A small network was trained on invented records. Each row is its activation on one of them, seen along a few directions.
Each row is followed by the record's values for the fields SUT, SUD, REBAZ, TUZ, SIL.
Not every record has every field; a missing one is left out.
Other fields move the rows too, some of them a lot.
In the rows, zero is written as 128.
[ 93 104 122 131 116 148 110 142 126 157 175 128 139 155 128 117 144 129
 104] -> <SUT:galin REBAZ:fazi TUZ:kule>
[168 136 159 120 156 113 146 108  87 123 127 104 152 127  92 138 124 182
 120] -> <SUT:pober SUD:kipo REBAZ:robig TUZ:nirol SIL:neni>
[ 86 158 139 112 113 128 105  65 219 138 131  95  95 120 151  85 105  92
 128] -> <SUT:zeriz SUD:kipo REBAZ:bev TUZ:nirol SIL:neni>
[112 125 137 138 107 108 110 126 178 104 131 119 147 147 121 122  96 127
 104] -> <SUT:zeriz SUD:kipo REBAZ:robig TUZ:nirol>
[114 169 141 133 157 148  99 147 139 125 129 135 144 145 177 100 134  90
 125] -> <REBAZ:lolu TUZ:nirol>
[140 106 119 142 135 116 188 132  46 140 107 114 181  84  82 160 128 145
  97] -> <SUT:tupit SUD:kipo REBAZ:fazi TUZ:kule SIL:neni>
[183 118 101 171 118 121 140 152  24 164  96 129 212  91  46 174 143 177
 138] -> <SUT:palo SUD:kipo REBAZ:famil TUZ:kule SIL:neni>
[148 125 129  91 110 100 149 144  75 134 128 124 123  97  96 126 131 118
 130] -> <SUT:sur SUD:kipo REBAZ:fazi TUZ:kule SIL:neni>
[133 135 151 122 151  95 149 146  65 169 120 134 129  99  95 140 123 154
  99] -> <SUT:zaze SUD:kipo REBAZ:fazi TUZ:kule SIL:neni>
[111 128 152 130 165 135  88 177 138 116 109 157 100 135 155 113 128 122
 140] -> <SUT:tumu REBAZ:lolu TUZ:nirol>
[121 155 129 148 131 149 113 144 121  98 109 111 134 136 177 111 110 124
 115] -> <SUT:tek SUD:kipo REBAZ:lolu TUZ:nirol>
[ 76 141 156 115  96 130 107 106 163 107 143 126 118 130 168 139 153 102
 143] -> <SUT:miro SUD:kipo REBAZ:bev TUZ:nirol SIL:neni>
[116 140 113  81 129 100  88 107 186 114 149 119  80 133 152 123 107 136
 136] -> <SUT:bovog SUD:kipo REBAZ:robig TUZ:nirol SIL:neni>
[ 98 158 124 151 131 124 118  87 180  83 134 122 104 114 172  78 138 117
 143] -> <SUT:tek SUD:kipo REBAZ:bev TUZ:nirol SIL:neni>
[169 139 157 114 115 125 166 120 136 163 120 144 118 151 132 141 110 134
 146] -> <SUT:miro SUD:kipo REBAZ:fabab TUZ:kule SIL:neni>
[106 121 143 133 104 135 100 178 129 109 152 125 112 139 150  94 121 164
 149] -> <SUT:palo SUD:kipo REBAZ:lolu TUZ:nirol>
[126 102 151 122 134 106 131 103  85 163  91 133 137 103 111 127 129 140
 161] -> <SUT:zaze SUD:kipo REBAZ:bev TUZ:kule SIL:neni>
[106 144 129 138 185 161 146 168 182 124 145 102 148 119 136 127 147  83
 146] -> <REBAZ:famil TUZ:kule>
[107 131 147 123 112 114 147 123 181 140 141 150 112 191 167 134 150  89
 127] -> <SUT:miro REBAZ:fabab TUZ:kule>
[118 170 174  97 112 130 129 132 114 119 122 140 125 122 138 116 121 144
 135] -> <SUT:miro SUD:kipo REBAZ:lolu TUZ:nirol SIL:neni>
[153 134 144 140 112 126 128 139  95 120 137 114 103 115  89 133 101 125
 133] -> <SUT:bovog SUD:kipo REBAZ:fazi TUZ:kule SIL:neni>
[109 121 104 103 115 122  72 115 220 102 146 113  99 160 176 119 113 106
 113] -> <SUT:bovog SUD:gabel REBAZ:robig TUZ:nirol>
[113 130 150 130 144 137  97 132 172 162 115 121  38 193 168 129 127 120
 144] -> <SUT:tumu REBAZ:fabab TUZ:kule>
[165  98 123 149 137 100 167 153  26 168  65 144 223  68  47 194 149 174
 120] -> <SUT:zaze SUD:kipo REBAZ:famil TUZ:kule SIL:neni>
[ 84 114 134 105 130 168 103 156 142 136 159 140 135 149 140 123 123 152
 164] -> <SUT:galin REBAZ:famil TUZ:nirol>
[120 115  95 144 100 143 123 145 162 114 120 147 153 145 124  63 132 147
 148] -> <SUT:palo SUD:kipo REBAZ:famil TUZ:nirol>
[131 123 122 126 125 169 137 126 116 180 157 122 137 107 103 133 145 150
  92] -> <SUT:galin SUD:gabel REBAZ:fazi TUZ:kule SIL:dofi>
[154 147 121 126 139  96 101 123 166 127 129 125 143 108 138 113 118 111
 112] -> <SUT:bovog SUD:kipo REBAZ:robig TUZ:nirol SIL:neni>
[130 140 151 127  91 160 110 104 199 111 135 105  90 131 172 112 146  82
 167] -> <SUT:sur SUD:kipo REBAZ:bev TUZ:kule SIL:dofi>
[141 132  93  89 108 124 149 124 162 107 114 141 141 133  94 113 157 113
 134] -> <SUT:sur SUD:kipo REBAZ:famil TUZ:nirol SIL:neni>
[158 107 103 133 130 111 129 150  77 118 113 159 159 121  77 172 108 134
 161] -> <SUT:bovog SUD:kipo REBAZ:famil TUZ:kule>
[ 96 105 100 137 125 151 100 144 137 146 171 105 111 147 135 123 152 109
 125] -> <SUT:palo REBAZ:fazi TUZ:kule>
[152 115 105 107 146 127 156 140  80 121 145 120 109 121 127 144 121 152
 108] -> <SUT:vip SUD:kipo REBAZ:fazi TUZ:kule SIL:dofi>
[120 144 116 109 162 153 125 126 176 141 111  92 150 153 129  78 112  83
 129] -> <REBAZ:famil TUZ:nirol>
[121 120 107  86  95 132 111 143 133 120 137 132 122 161 142 120 141  82
 105] -> <SUT:sur REBAZ:fazi TUZ:kule>
[ 82 142 140 127 111 161 101 107 179 132 165 117  96 160 142 130 101  74
 104] -> <SUT:zeriz REBAZ:fazi TUZ:kule>
[117 136 133 120 175 152 145 154 162 128 125 130 132 133 144 106 117  93
 188] -> <REBAZ:famil TUZ:kule>
[119 109 148 117 112 109 115  91 144 144 124 128 124 111 151 120  85 112
 166] -> <SUT:zeriz SUD:gabel REBAZ:bev TUZ:kule SIL:dofi>
[146 120 116 162 135 107 129 132 123  92 119 101 153 142 112 133 115 151
 105] -> <SUT:tek SUD:kipo REBAZ:robig TUZ:nirol>
[114 154 117 123 113 135  71 107 197 105 141 103  94 170 138 129 116 111
 119] -> <SUT:bovog SUD:kipo REBAZ:robig TUZ:nirol>
[150 126 106 125 139 135 104 133  98 127 124 157 141 143  91 163 103 114
 165] -> <SUT:bovog REBAZ:famil TUZ:kule>
[149 136 144 111 134 134 134 112 111 153 148 140 123  93 110 133  89 112
 126] -> <SUT:zeriz SUD:kipo REBAZ:fazi TUZ:kule SIL:dofi>
[172 121 114 101 114 104 158 141  66 147  90 136 170  98  84 151 126 136
 176] -> <SUT:sur SUD:kipo REBAZ:famil TUZ:kule SIL:neni>
[103  89 156 124 144 141 136 140 113 133 132 126  96 125  99 134 126 126
 119] -> <SUT:zaze SUD:kipo REBAZ:fazi TUZ:kule>
[137 120 140 108  98 130 157 145 188 141 135 137 122 178 169 156 136 115
 117] -> <SUT:miro SUD:gabel REBAZ:fabab TUZ:kule>
[122 146 129 145 118 148 136 130 129 127 148 151 131 139  96 149 111 109
  93] -> <SUT:zeriz SUD:kipo REBAZ:fazi TUZ:kule>
[133  98 126 144 136 124 115 110 175 121 102 129 107 109 125  85 146 117
 117] -> <SUT:tumu SUD:kipo REBAZ:bev TUZ:nirol SIL:dofi>
[139 124 147 103 112 149 118 133 115 116 147 108  90 140 100 145 136  96
 150] -> <SUT:sur SUD:kipo REBAZ:fazi TUZ:kule>
[100 136 105 114 109 117  82 118 197 101 134 107 101 161 149 122 115 112
 116] -> <SUT:bovog SUD:kipo REBAZ:robig TUZ:nirol>
[161 138 118 134 142 129 162 119 114 143 129 118  88 160 148 151 120 153
 151] -> <SUT:vip SUD:kipo REBAZ:fabab TUZ:kule SIL:neni>
[ 90 129 159  83 133 171 150 150 207  97 158 107  99 138 126 144 131 115
 162] -> <SUT:miro SUD:kipo REBAZ:famil TUZ:kule>
[147 159 153 142 101 128 107 111 124 106 132 140 124 112 137 124 164 103
 145] -> <SUT:sur SUD:kipo REBAZ:bev TUZ:nirol SIL:neni>
[138  93 107 151 134 135 131 148  79 137  97 156 135 116  79 144 151 125
  97] -> <SUT:tumu SUD:kipo REBAZ:fazi TUZ:kule>
[179 123  88 148 129 138 158 103  66 149  85 124 182  91 115 157 108 143
 144] -> <SUT:tek SUD:kipo REBAZ:famil TUZ:kule SIL:dofi>
[120 132 132 135 122 130 109  98 160 135  87  94  96 113 114  80 147 125
 118] -> <SUT:tumu SUD:kipo REBAZ:bev TUZ:nirol SIL:neni>
[129 159 152 139 119 148 146 110 100 108 114 131 153 112 153 132 125 158
 104] -> <SUT:tupit SUD:kipo REBAZ:lolu TUZ:nirol SIL:neni>
[129 106 160 168 143 105 177 108  80 117 117 140 142 111 107 128 125 136
 164] -> <SUT:tupit SUD:kipo REBAZ:bev TUZ:kule SIL:neni>
[134  93  99 158  89 145 139 155 109 142 107 128 171 127 114 112 127 144
 160] -> <SUT:palo SUD:kipo REBAZ:famil TUZ:kule>

Which values does each new row have?
[156 142 117 142 153 117 198 148  40 154 119 120 189  86  82 166 130 155
  79] -> <SUT:tupit SUD:kipo REBAZ:fazi TUZ:kule SIL:neni>
[150 131 130 113 107 106 133 148 112 123 138 123  98 106 123 118  96 128
 112] -> <SUT:bovog SUD:kipo REBAZ:fazi TUZ:kule SIL:neni>
[ 90 154 141 111 144 143  94 156 160 124 122 109 136 146 202 100 125  90
 123] -> <REBAZ:lolu TUZ:nirol>
[ 99 167 144 115 144 155  88 146 154 128 122 111 133 151 198  95 124  89
 122] -> <REBAZ:lolu TUZ:nirol>
[ 94 140 126  89  98 148  90  85 224 103 132  94  71 174 152  77 144  72
 138] -> <SUT:sur SUD:kipo REBAZ:bev TUZ:nirol>
[112 161 156 126 103 148  86 148 162  88 140 126  78 150 159 114  93 122
 149] -> <SUT:bovog SUD:kipo REBAZ:lolu TUZ:nirol>
[188 125 134 122 139 139 154 174  53 160  91 136 128  93  67 148 117 176
  94] -> <SUT:tumu SUD:kipo REBAZ:fazi TUZ:kule SIL:neni>
[129 124 174  88 113 142 110 139 180 101 161 147 111 126 191 126 113 126
 138] -> <SUT:miro SUD:gabel REBAZ:lolu TUZ:nirol SIL:dofi>
[ 97 167 145 115 145 154  89 145 154 130 121 112 134 152 196  95 124  89
 121] -> <REBAZ:lolu TUZ:nirol>
[119 126  90 131 126 134 116 144 133 120 152 147 121 140 123 141 129  85
 112] -> <SUT:bovog REBAZ:fazi TUZ:kule>
[111 169 144 133 157 148  99 147 140 125 127 135 144 146 174 103 135  90
 125] -> <REBAZ:lolu TUZ:nirol>
[ 85 139 165  78 111 137 119 140 160  92 146 151 106 154 165 125 128 126
 140] -> <SUT:miro SUD:kipo REBAZ:lolu TUZ:nirol>
[130 126 110 160 123 114 154 127 133 131 125 107 102 177 166 141 143 127
 130] -> <SUT:vip SUD:kipo REBAZ:fabab TUZ:kule>
[ 98 112 131 128 125 139  66 105 159 125  91 106  91 151 137 113 149 121
 117] -> <SUT:tumu SUD:kipo REBAZ:bev TUZ:nirol>
[157  87 122 164 120 115 145 176  62 124  89 151 152 109  75 128 144 139
  82] -> <SUT:tumu SUD:kipo REBAZ:fazi TUZ:kule>
[ 90 128  81 140 143 174 145 118 173 105 114 129 117 144 164 116 122 100
 164] -> <SUT:tek REBAZ:famil TUZ:kule>
[134 130 116 119 150 126 135 162  98 151 128 115 162 137 138 109 116  87
  91] -> <REBAZ:fazi TUZ:kule>
[ 96 141 165 114 116 128  98  94 162 128 171 122  61 139 151 126  96 102
 121] -> <SUT:zeriz SUD:kipo REBAZ:fazi TUZ:kule SIL:neni>
[ 82 108 139 116 114 127  90  93 175 128 142 135 103 162 162 123  85  86
 178] -> <SUT:zeriz REBAZ:bev TUZ:kule>
[116 153 119 135 108 120 110 144 157 101 132 153 119 106 172 133 130 119
 124] -> <SUT:bovog SUD:kipo REBAZ:lolu TUZ:nirol SIL:neni>
[ 98 103 143 117 159 138 140 116 108 119 153 113 107 149 135 135 109 117
 122] -> <SUT:tupit REBAZ:fazi TUZ:kule>
[102 148 161  89 118 126 132 132 133  99 135 169 116 133 145 127 136 137
 138] -> <SUT:miro SUD:kipo REBAZ:lolu TUZ:nirol SIL:neni>
[125 100 112 127 126 148 128 166 106 137  93 122 116 122 105 146 143 135
  87] -> <SUT:tumu SUD:kipo REBAZ:fazi TUZ:kule>
[133 116 119 158 113  92 157 143 116 175  66 127 114 127 133 130 144 139
 126] -> <SUT:tumu SUD:kipo REBAZ:fabab TUZ:kule SIL:neni>
[ 86 168 131 114 115 142  89 134 118 142 146 135  90 132 148 101 136 168
 149] -> <SUT:palo SUD:kipo REBAZ:lolu TUZ:nirol SIL:neni>
[ 89 135 128 111 129 126 111  97 130  94 140 117  82 117 184 125 122 136
 159] -> <SUT:tek SUD:kipo REBAZ:bev TUZ:nirol SIL:neni>
[ 92 120 117 125 128 134  97  97 187 128 107  99  77 133 131 102 157 119
 128] -> <SUT:tumu SUD:kipo REBAZ:bev TUZ:nirol SIL:neni>
[130 150  87 122 131 108 149 125 159 132 116 128 144 100  98 102 129 110
 135] -> <SUT:bovog SUD:kipo REBAZ:famil TUZ:nirol SIL:neni>
[130 176 127 105 131 158 145 143 158 134 120  94 130  96 114 133 158 107
 139] -> <SUT:sur SUD:kipo REBAZ:famil TUZ:kule SIL:neni>
